These are the activations of a small neural network, seen along a few directions. Each row is one input.
In each table, some parts of the input vary, and every possible input appears once, in random order.
Descriptions start from the smaller parts, as in this example, which fits no table here: one of 5 places around a ring, together with either a single point or (one of 2 separate values, together with one of 4 places along a line) or one of 11 places around a ring.
Shared parts are said once, and a part with two or three values counts as separate values.
In the rows, 128 means zero.

Other details of the inputs vary at random and push rows far along three fixed directions, the same in every table; ignore that.

Table:
R1: [160 115 134 130 115 134 139 102 176 161 116]
R2: [ 63 155 101  56 156 103 129 133  72  86 170]
R3: [143 100 160 184  98  64 159 187  82 143  86]
R4: [ 94 142 102 134 149 175  67 112 143 104 124]
R5: [183 113 159 107 120 101 186 108 124 135 170]
R6: [168  96 181 169  83  30 214 184  63 148 113]
R7: [ 57 130 115 157  93  54 121 219  58 140  79]
R8: [ 52 149  89  94 138 158  97 112 136 116 137]
R9: [ 72 149  94 134 152 178  55 126 130 100 115]
R10: [ 49 159  86  51 147 114 148 124  97 116 159]
R11: [155 120 147  83 146 105 187  91 123 127 176]
R12: [157 123 145 118 125 122 150 123 125 129 148]
R13: [184 126 141 148 128 163 122 108 171 138 123]
R14: [105 152  98 127 147 184  53 134 147 105 112]
R15: [100 129 126 194 106 108  91 211  85 125  56]
R16: [ 44 152 105  71 158 109 134 125  61  89 168]
R17: [180  91 158 229  92 107 109 179 140 152  53]
R18: [172 121 135 148 138 171 105 105 178 137 115]
R19: [177 116 135 181 125 195  82  98 192 139 108]
R20: [178 120 142 130 125 140 131 107 157 131 144]
R21: [ 84 142 100 132 126 171  72 110 167 129 110]
R22: [166 122 134 150 136 165 108 115 168 136 112]
R23: [165 122 122 131 118 160 125 101 194 159 137]
R24: [139 134 120 107 124 134 141 101 160 150 136]
R25: [148 118 158  73 139  75 221 103  92 130 186]
R26: [164 127 146  84 140 108 187  90 126 125 179]
R27: [ 58 159  95  98 154 125 101 153  83  92 125]
R28: [101 129 122 196 109 112  84 207  93 122  55]
R29: [143 128 135 117 128 126 133 128 123 122 143]
R30: [151 127 131 133 140 178 113  87 163 127 144]
R31: [162 109 156 127 123 114 170  94 128 133 163]
R32: [121 121 123 104 120 110 163 118 135 149 134]
Description of these inputs: one of 4 places along a line, together with either one of 2 separate values or one of 6 places along a line.
Q: The inputs of R14 and R22 match in every part but the place on the line of 4. If R23 is changed in the same way as R14 into R22, which row does it become?
A: R32
Q: Change only the choice among 2 separate values in R23. List by row number the other rows that result.
A: R7
Q: Change only the choice among 2 separate values in R8. List by row number the other rows that result.
A: R21
Q: Change only the place on the line of 6 in R31. List by row number the other rows that result.
A: R4, R9, R16, R19, R30
Q: Start at R5 and move only the place on the line of 4, one step at a time. The first step leads to R27. Which rows follow, in order?
A: R3, R16
